These are the activations of a small neural network, seen along a few directions. Each row is one input.
Each table varies a few parts of the input and shows all the possible inputs, shuffled.
A made-up example of a description, with smaller parts first: one of 5 places around a ring, together with either a single point or one of 11 places along a line or (one of 3 separate values, together with one of 4 places along a line).
Shared parts are said once, and a part with two or three values counts as separate values.

Other details of the inputs shift rows strongly along two fixed directions, in all tables alike. That doesn't count.

Table:
row 1: -10,3,-20,-3,4,-1,8,16,-10,-13,20,7,-7,-7
row 2: 6,-19,32,3,23,0,-26,-6,-5,0,-21,0,4,-7
row 3: -4,20,-14,1,-32,-1,11,-8,27,5,-8,-9,-7,8
row 4: -18,-9,-30,-11,24,5,0,10,-30,-8,17,15,2,-11
row 5: 13,28,9,1,-22,-6,20,-7,26,-8,12,-9,-6,3
row 6: -4,-7,-20,-12,34,-8,-4,21,-23,-6,26,16,5,-8
row 7: 1,8,-17,-12,12,-1,12,0,-13,-8,28,7,5,6
row 8: -1,24,-3,1,-31,7,18,-11,22,-2,3,-7,-11,7
row 9: 9,-19,35,9,21,7,-26,-3,-8,-3,-15,-1,5,0
row 10: -1,8,-20,-15,13,-4,11,-2,-10,-6,23,8,6,-2
row 11: -1,9,-22,-8,11,0,8,5,-15,1,23,2,5,14
row 12: 8,-8,-23,-8,-10,-16,22,13,-18,18,23,13,12,-16
row 13: -3,7,-26,-11,11,-6,7,2,-10,1,18,4,7,6
row 14: 5,-20,29,9,20,10,-25,-4,-9,2,-20,-6,11,10
row 15: 8,-6,47,21,-22,12,-21,-14,29,1,-41,-15,-10,2
row 16: 12,28,4,-3,-23,0,21,-17,23,-2,11,-9,-3,12
row 17: 6,-18,25,8,18,11,-24,-16,-16,2,-20,-7,11,11
row 18: -15,0,-27,-2,3,2,3,21,-6,-1,14,5,-3,9
row 19: 12,26,5,-3,-21,-12,18,-9,31,-7,7,-7,-4,-4
row 20: 2,6,-15,-8,15,-10,6,16,-3,-4,23,10,-2,0
row 21: -10,5,-19,-2,4,2,9,16,-12,-12,21,6,-8,-8
row 22: 20,12,1,4,-45,-12,32,-2,15,22,12,-4,3,-3
row 23: -15,-9,-23,-3,24,4,-5,28,-27,-6,23,14,-6,-5
row 24: -16,-38,15,7,32,12,-37,5,-27,3,-31,2,6,-7
row 25: 1,19,-3,4,-28,-5,11,5,34,0,-2,-3,-17,2
row 26: -6,-24,24,7,14,6,-29,0,-5,0,-29,1,-5,-12
row 27: -4,20,-5,7,-31,3,12,4,29,5,-2,-11,-10,15
row 28: -16,2,-33,-9,3,-3,4,8,-10,2,7,6,-3,2
row 29: 17,9,-4,-3,-44,-21,30,-4,20,23,3,-1,3,-10
row 30: 20,1,57,17,-13,8,-18,-20,27,3,-32,-17,-3,6
row 31: 7,24,-6,-7,-23,-11,14,-15,28,6,-2,-10,-1,13
row 32: -11,4,-25,-7,3,5,9,6,-13,-8,19,8,-3,1
row 33: -4,18,-8,5,-29,-2,12,4,33,5,-7,-8,-10,11
row 34: -3,5,-22,-10,13,-8,6,14,-3,1,18,5,7,6
row 35: -5,17,-9,3,-30,-3,10,3,33,5,-8,-8,-8,7
row 36: 11,-49,26,10,21,3,-19,-1,-45,19,-18,9,20,-20
row 37: -2,-5,-16,-9,32,-5,2,16,-30,-15,32,13,6,-7
row 38: 0,19,-4,2,-29,-6,9,4,35,0,-3,-4,-14,-2
row 39: 13,26,6,-1,-20,-11,19,-8,30,-7,7,-6,-6,0
row 40: -7,-22,17,12,9,18,-27,-10,-16,2,-28,-5,3,6
row 41: -14,2,-33,-4,3,1,5,9,-11,1,10,6,-3,6
row 42: 5,-17,29,-1,21,7,-20,-22,-13,-2,-21,-1,9,-5
row 43: 5,-18,30,10,20,12,-24,-4,-11,4,-18,-7,10,9
row 44: -2,4,-21,-7,14,-7,7,15,-4,1,19,5,4,10
row 45: 5,11,6,-2,-11,-9,3,-5,25,6,-10,-9,1,10
row 46: -7,-7,-29,-11,32,-2,-1,10,-32,-1,22,11,9,7
row 47: 16,-35,31,12,-2,2,-11,-7,-25,19,-17,1,17,-12
row 48: -12,4,-27,-8,5,3,10,5,-11,-6,15,10,-4,-3
row 49: -11,-21,3,2,24,7,-17,7,-24,-11,-6,7,1,-20
row 50: 5,-4,45,15,-21,5,-16,-23,27,-4,-46,-15,-9,-12
row 51: -7,-20,19,13,9,20,-25,-10,-18,3,-27,-7,2,6
row 52: -3,21,-8,-5,-30,-3,16,-13,28,-1,-6,-4,-11,0
row 53: 1,-17,7,-4,34,7,-12,-8,-29,-6,2,8,10,-3
row 54: -1,7,-15,-13,14,-14,10,8,-6,-11,22,8,0,-11
row 55: 8,-4,47,20,-21,10,-14,-22,26,-5,-43,-15,-9,-8
Description of these inputs: one of 5 places along a line, together with either a single point or (one of 2 separate values, together with one of 5 places around a ring).
Changing only the place on the line of 5 turns row 29 into row 12. The same change can be made to row 24. Which row results?
Answer: row 35
Changing only the place on the line of 5 turns row 6 into row 2. The same change can be made to row 49. Which row results?
Answer: row 50
Which other rows does row 52 become when the place on the line of 5 takes its other values? List them by row number.
Answer: row 4, row 8, row 32, row 48
Which other rows does row 30 become when the choice among 2 separate values takes its other values? List them by row number.
Answer: row 23
Which other rows does row 9 become when the place on the ring of 5 takes its other values? List them by row number.
Answer: row 7, row 14, row 17, row 37
A walk changes only the place on the line of 5. It starts at row 16 and steps to row 7. List the rest of the walk in order.
Answer: row 53, row 10, row 42

Table:
row 56: -4,-33,10,3,38,8,-25,5,-38,0,-7,8,10,-7
row 57: -13,-3,-45,-14,20,-7,12,27,-30,-1,37,17,4,-3
row 58: 4,2,4,1,-6,-3,2,-1,7,2,-1,-1,0,-1
row 59: -1,1,-3,1,-11,-1,5,0,4,4,-2,0,-2,-3
row 60: 0,-21,14,4,19,6,-17,-1,-19,2,-11,2,8,-3
row 61: 4,5,1,-1,-4,-3,4,-3,5,1,2,-2,0,2
row 62: 6,7,3,-2,-3,-2,5,-5,5,-2,4,-1,1,1
row 63: -1,1,-4,1,-11,0,5,-1,3,4,-2,-1,0,-1
row 64: 7,6,6,-1,-3,-2,3,-7,5,-2,1,-3,1,3
row 65: -12,-3,-45,-14,20,-8,12,27,-30,-1,37,17,3,-4
row 66: -1,1,-2,1,-11,-1,5,1,4,3,-2,0,-3,-5
row 67: -1,1,-4,1,-11,0,5,-2,3,6,-2,-1,-1,0
row 68: 2,-15,19,8,4,7,-15,-6,-7,6,-18,-4,5,-1
row 69: -8,9,-4,1,-1,4,-4,3,12,-7,-3,-3,-8,8
row 70: 3,3,1,0,-6,-3,4,1,6,2,1,0,-1,1
row 71: 1,2,0,1,-9,-3,4,3,5,2,0,-1,-2,-3
row 72: 4,-15,20,3,18,7,-15,-9,-14,-2,-11,-1,8,-2
row 73: 3,4,-1,0,-6,-2,4,-1,5,4,1,-1,1,4
row 74: 6,7,2,-2,-3,-1,5,-6,4,0,4,-2,2,4
row 75: -1,-19,12,5,12,5,-15,0,-15,2,-12,2,5,-7
row 76: -5,13,-1,-1,1,4,-2,-4,12,-11,0,-4,-7,8
row 77: 5,-15,22,4,17,6,-16,-9,-13,-3,-12,0,7,-5
row 78: -10,7,-6,2,-4,5,-3,4,11,-6,-5,-3,-9,6
row 79: 4,5,2,-1,-4,-4,4,-2,6,0,2,-1,0,-1
row 80: 6,7,4,-2,-3,-3,5,-4,5,-3,5,-1,0,-1
row 81: 4,5,1,-1,-4,-3,5,-3,5,1,2,-2,2,3
row 82: 3,3,1,1,-6,-3,4,2,6,1,2,0,-1,-2
row 83: 1,2,-1,1,-9,-2,4,2,5,3,0,-1,-2,-1
row 84: 4,5,3,-1,-4,-4,5,-1,6,0,3,-1,-1,-2
row 85: -7,9,0,0,1,4,-5,-2,12,-9,-4,-5,-7,7
row 86: 0,1,-3,1,-11,-2,5,0,4,3,-2,0,-2,-4
row 87: -12,6,-9,1,-6,6,-2,2,9,-5,-6,-2,-9,4
row 88: -1,1,-4,1,-11,-1,5,-1,3,4,-3,-1,-2,-1
row 89: 5,4,5,-1,-4,-2,3,-4,6,1,0,-2,0,1
row 90: 4,6,1,-2,-4,-2,4,-4,5,2,2,-2,1,4
Changing only one part turns row 78 into row 76. The same change can be made to row 57. Which row results?
Answer: row 72
What do these inputs look like to the network?
Answer: one of 5 places along a line, together with either a single point or one of 6 places along a line
A walk changes only the place on the line of 5. It starts at row 77 and steps to row 79. List the rest of the walk in order.
Answer: row 58, row 75, row 86
List by row number the other rows that have the place on the line of 5 in common with row 88.
Answer: row 59, row 63, row 66, row 67, row 86, row 87

Table:
row 91: 3,-17,-3,-11,49,-1,-8,0,-43,-8,18,15,16,-9
row 92: 2,-5,21,6,-13,3,-10,-24,12,1,-32,-12,3,-3
row 93: 14,35,-14,-14,-10,-17,27,-1,22,-3,35,0,2,11
row 94: 6,-8,23,12,-12,1,-14,-12,17,11,-34,-13,6,5
row 95: 7,-5,25,11,-16,4,-13,-13,17,18,-31,-10,0,6
row 96: -8,-24,1,-2,21,1,-11,13,-25,3,-1,12,2,-17
row 97: -10,-12,-5,-1,30,14,-14,5,-28,-8,6,1,8,8
row 98: -3,-3,-3,-2,10,-5,-6,16,-1,0,5,5,-7,0
row 99: 20,11,9,-8,-12,-11,13,-17,5,1,6,-1,8,-6
row 100: 6,0,32,12,-14,16,-12,-30,17,1,-33,-11,-4,8
row 101: 8,-3,35,17,-11,7,-11,-6,12,-2,-21,-14,-3,5
row 102: -6,27,-29,-7,-14,-1,26,-2,8,-6,21,-3,-5,11
row 103: -10,-16,-3,0,32,11,-10,7,-35,-15,9,7,2,-10
row 104: 11,-9,32,17,-16,6,-12,-6,13,9,-23,-5,-3,-3
row 105: 19,23,-21,-10,-18,-22,32,8,15,13,34,3,5,5
row 106: -1,20,-25,-8,-26,-4,22,-6,11,2,15,2,-7,4
row 107: -12,-18,-11,-5,38,14,-18,8,-33,-6,10,11,6,5
row 108: -4,-10,-12,0,13,-8,-4,20,-9,0,6,6,3,-10
row 109: -13,-15,-10,-5,33,6,-14,-1,-25,-9,-4,5,6,-2
row 110: 2,19,-24,0,-25,-5,23,7,10,10,17,-5,0,13
row 111: 23,-9,38,4,-10,-4,2,-21,8,12,-18,-8,13,-5
row 112: 7,-6,37,9,-16,4,-14,-21,16,1,-33,-8,-8,-13
row 113: 0,18,-18,-2,-27,-9,30,10,12,0,21,0,-4,-4
row 114: -4,1,-23,-6,4,-10,6,24,-6,6,20,11,-4,-7
row 115: -3,27,-18,-9,-16,-8,19,3,23,-6,15,3,-16,-2
row 116: -13,-17,-8,-4,39,3,-15,10,-28,-16,3,10,2,-15
row 117: 4,0,33,7,-1,7,-19,-9,20,-4,-24,-8,-8,-1
row 118: -9,-16,4,2,33,12,-17,11,-29,-14,8,4,4,-4
row 119: -9,-17,-5,-2,32,11,-12,7,-31,-12,8,14,-2,-11
row 120: 5,-2,26,9,-10,4,-16,-12,19,10,-30,-12,-3,14
row 121: -2,24,-27,-4,-18,-6,23,10,12,1,23,-5,-3,20
row 122: -5,-22,1,3,29,6,-17,17,-28,-4,6,11,0,-3
row 123: 3,21,-20,1,-25,-10,25,16,13,3,23,-2,-6,1
row 124: -11,-25,-8,-5,23,4,-12,6,-30,9,-3,10,8,-7
row 125: -6,-4,-12,-1,2,5,3,-6,-21,-2,5,0,4,-2
row 126: 7,-23,1,-6,46,-7,-12,11,-40,1,20,11,16,1
row 127: -4,16,-27,-8,-18,-17,26,15,16,-1,18,4,-4,-9
row 128: -1,20,-18,-4,-24,-7,26,3,8,-7,21,-1,-8,-7
row 129: 1,21,3,-1,-23,1,7,-19,30,2,-13,-8,-11,9
row 130: 10,-3,35,15,-18,10,-15,-18,21,8,-33,-14,-2,17
row 131: 6,-6,34,11,-14,1,-13,-20,17,-5,-34,-11,-2,-14
row 132: 0,-11,24,7,13,14,-20,-3,-3,-8,-11,0,-3,-1
row 133: -3,22,-27,-7,-10,-18,19,21,21,-7,22,1,-8,5
row 134: -4,17,-27,-8,-23,-12,24,3,18,6,9,-2,2,3
row 135: -13,-12,-8,-5,34,6,-17,6,-18,-9,-1,3,8,4
row 136: -2,17,-24,-4,-26,-5,28,3,7,7,16,-3,2,6
row 137: 4,3,32,9,-4,4,-15,-11,26,-9,-26,-13,-4,-1
row 138: -6,29,-26,-12,-11,-5,15,4,23,0,17,0,-9,14
row 139: 6,-11,26,11,-19,10,-7,-19,9,12,-29,-7,3,2
row 140: -5,2,-21,-7,-1,-3,11,8,-12,-6,22,13,-6,-12
row 141: 6,-3,32,12,-10,2,-17,-16,25,4,-38,-18,2,13
row 142: -2,-9,-13,1,4,3,-2,8,-14,11,6,7,4,6
row 143: -13,-22,-15,-8,28,5,-14,2,-38,1,3,13,5,-10
row 144: 0,-9,0,1,-5,1,4,7,-6,2,3,8,-1,-10
What do these inputs look like to the network?
Answer: one of 6 places around a ring, together with either a single point or (one of 2 separate values, together with one of 4 places along a line)
Changing only the place on the ring of 6 turns row 119 into row 122. The same change can be made to row 100. Which row results?
Answer: row 130
Changing only the place on the ring of 6 turns row 123 into row 118. The same change can be made to row 94. Which row results?
Answer: row 135
Which other rows does row 101 become when the choice among 2 separate values takes its other values? List them by row number.
Answer: row 121
A walk changes only the place on the ring of 6. It starts at row 120 and steps to row 138. List the rest of the walk in order.
Answer: row 129, row 143, row 124, row 95
